These are the activations of a small neural network, seen along a few directions. Each row is one input.
Each table varies a few parts of the input and shows all the possible inputs, shuffled.
Descriptions start from the smaller parts, as in this example, which fits no table here: line(4) and (point or line(9) or (values(2) and ring(8))).
Shared parts are said once, and a part with two or three values counts as separate values.
In the rows, 128 means zero.

Other details of the inputs vary at random and push rows far along two fixed directions, the same in every table; ignore that.

Table:
row 1: [ 98 128 128 121 159 124 112 127 122 108 133 122 139]
row 2: [131 117 130 142 146 136 126 125  96 107 150 113 137]
row 3: [ 92 152 193 101 186  71 135 137 174 173 151 196 175]
row 4: [ 85 163 160 160 162 114 116 123 120 138 173 169 184]
row 5: [108 167 144 199 140 147 110 137  72 102 164 146 187]
row 6: [157 121 124 105  79 135 156 104 164 133 101 104 102]
row 7: [108 136 135 107 167 112 114 145 129 130 122 153 132]
row 8: [125 144 136 158 109 124 137  90 113 105 129 112 146]
row 9: [135 106 127  72 141 123 134 138 152 129 102 113  86]
row 10: [ 97 144 227  51 184  30 169 105 186 194 114 187 144]
row 11: [136 119 111 157 137 157 127 128  87  99 146 106 157]
row 12: [175 116 100 104  65 134 151 119 161 141  91 101  75]
row 13: [117 148 169 104 141  71 148 121 151 159 113 171 135]
row 14: [138 143  97 197  96 173 110 138  71  92 151 100 154]
row 15: [160  92 129  94  74 150 160 137 141 137 108  84  63]
row 16: [195  65  97  68  82 145 151 145 186 153  82  96  42]
row 17: [ 91 166 162 136 152  74 134 106 142 154 139 176 172]
row 18: [101 154 101 237 156 161  80 123  51  75 176 128 214]
row 19: [122 146 115 160 101 118 132 110 113 122 125 130 133]
row 20: [106 143 137 111 169 114 109 144 128 125 125 153 129]
row 21: [ 94 127 174  96 192  80 127 126 164 174 141 193 144]
row 22: [116 140  90 156 132 160  95 131  95  99 132 115 125]
row 23: [126 125 109 166 133 152 112 128  97 112 142 121 127]
row 24: [103 143  85 191 136 175  95 126  75  65 152  97 179]
row 25: [169  99  69  86  86 164 123 139 138 126  85  86  35]
row 26: [ 95 121 204  45 169  58 156 125 201 197 143 187 151]
row 27: [184  78  72 126  73 176 127 132 143 128 103  74  53]
row 28: [159 102  94 141 103 167 122 141 111 107 121 104 108]
row 29: [182 105 116  67  65 106 169 124 185 162  75 106  31]
row 30: [103 142 124 110 168 119 110 130 145 135 129 149 127]
row 31: [ 74 145 172  91 212  84 125 138 141 143 140 169 188]
row 32: [157 130 118 156  83 154 140 109 107 109 107  84 138]
row 33: [138 133 105 168  97 165 120 131 112 121 145 103 133]
row 34: [106 148 179 118 159  97 138 137 139 158 144 172 144]
row 35: [136 122 103 116 132 145 117 144 127 113 107 115 113]
row 36: [144 131 104 168  91 168 118 131  95 114 137 101 105]
row 37: [116 158 157 143 135  91 133 127 118 132 126 153 160]
row 38: [147 139 103 161  83 132 127 119 112 116 119 105 141]
row 39: [154  88 168  25 107 102 168 143 201 192  99 136  81]
row 40: [171 103  91 123  56 170 141 137 140 138 107  78  47]
row 41: [128 136  87 157 131 157 101 138 102  96 128 108 136]
row 42: [107 115 156 113 174  98 131 117 135 129 156 150 150]
row 43: [151 114 100 163 110 172 121 144  93  95 127 111 114]
row 44: [166  84 103  87 106 148 153 122 165 135 114 105  87]
row 45: [ 97 158  77 227 142 183  67 126  42  58 161 110 195]
row 46: [103 129 148 154 122 131 118 112  98 114 165 126 162]
row 47: [ 88 172 174 145 171  66 129 122 124 143 144 183 201]
row 48: [153  91 142  63 129 111 151 146 178 159  99 143  63]
Description of these inputs: line(4) and (values(4) or ring(8)).
- Changing only the line(4) part turns row 15 into row 2. The same change can be made to row 36. Which row results? => row 23
- Changing only the line(4) part turns row 26 into row 44. The same change can be made to row 40. Which row results? => row 21
- Change only the values(4) part in row 10. List by row number the other rows that result. => row 6, row 8, row 32
- Which other rows agree with row 20 in the line(4) part? List them by row number. => row 1, row 7, row 9, row 22, row 24, row 25, row 30, row 31, row 35, row 41, row 45
- Change only the ring(8) part in row 13. List by row number the other rows that result. => row 12, row 17, row 19, row 29, row 37, row 38, row 47
